Here are a small network's activations along a few directions, averaged over the inputs that share one value of a field.
Values that are neighbours, or in one group, have similar rows; names and order tell nothing.
In the rows, 500 means zero.
Strong random noise was added to every row along 5 fixed directions; ignore it. To show where, here is one row again and again, with new noise each time:
[507 450 448 397 473 402 533 457 506 427 461 449 407 461 441]
[459 548 538 643 696 554 516 509 437 551 534 589 634 560 536]
[510 689 494 459 378 251 495 578 633 440 575 589 253 565 430]
[471 344 586 594 680 582 473 519 352 701 482 539 752 501 681]
[500 318 689 468 610 567 596 411 442 588 450 409 502 444 615]
[354 542 479 480 653 413 415 632 333 616 566 486 713 579 395]
[513 725 616 688 647 530 628 443 616 401 572 640 352 589 488]


TOTI, 13 values:
ziri: [390 559 756 474 615 604 431 583 393 644 551 314 544 498 445]
raner: [613 696 475 694 417 406 361 639 604 567 572 850 506 572 771]
kezi: [444 565 296 655 663 540 437 533 372 477 515 717 776 540 494]
luz: [603 425 726 604 378 662 571 437 633 658 556 492 419 550 657]
tosu: [607 338 247 559 215 473 391 560 599 625 461 650 647 511 731]
zota: [554 321 456 498 578 652 683 324 523 404 444 456 504 460 568]
gab: [549 455 586 483 502 596 503 442 502 401 418 394 424 397 518]
mar: [580 558 419 649 443 548 401 529 520 497 470 640 555 455 631]
kogo: [438 385 537 311 605 541 684 346 441 400 454 288 395 427 244]
vugek: [406 575 627 674 743 574 475 594 400 653 582 561 767 594 575]
fim: [428 585 518 395 391 530 608 456 588 404 566 349 383 595 276]
tuvom: [510 449 492 441 495 560 473 499 461 485 417 425 475 425 448]
feto: [482 610 557 645 563 645 390 553 454 549 531 557 641 515 578]
TOTI is arranged as a line.
- List every value one step from mar, in the order listed. => gab, tuvom
- List every value one step from luz, in the order listed. => fim
- List every value one step from kogo, in the order listed. => kezi, zota

ZALEN, 13 values:
nez: [607 247 465 358 234 564 489 419 546 496 380 369 417 368 578]
lidap: [590 458 645 516 375 591 551 412 598 488 466 490 306 479 629]
riroz: [322 606 576 171 514 240 473 681 402 557 594 274 435 555 201]
zafi: [604 438 179 572 569 493 547 356 541 349 428 643 554 454 526]
ras: [487 422 311 387 337 413 406 524 428 405 404 412 560 448 405]
vom: [506 492 697 505 533 568 549 427 548 489 511 415 365 454 539]
bes: [530 534 405 407 394 308 523 546 553 436 470 524 345 486 469]
gof: [472 460 467 414 531 505 466 491 428 472 474 420 518 461 443]
dama: [574 436 558 581 430 708 558 410 587 473 466 470 496 459 549]
migi: [362 491 590 658 660 674 388 627 296 700 568 510 862 592 479]
met: [431 358 296 419 544 364 409 541 347 570 483 528 677 494 454]
kuv: [564 421 261 403 416 421 436 467 506 397 421 507 539 392 515]
limik: [524 681 411 494 531 383 601 459 635 327 534 564 330 542 399]
ZALEN is arranged as a line.
- List every value one step from vom, in the order listed. => ras, gof
- List every value one step from dama, in the order listed. => nez
- List every value one step from bes, in the order listed. => riroz, limik
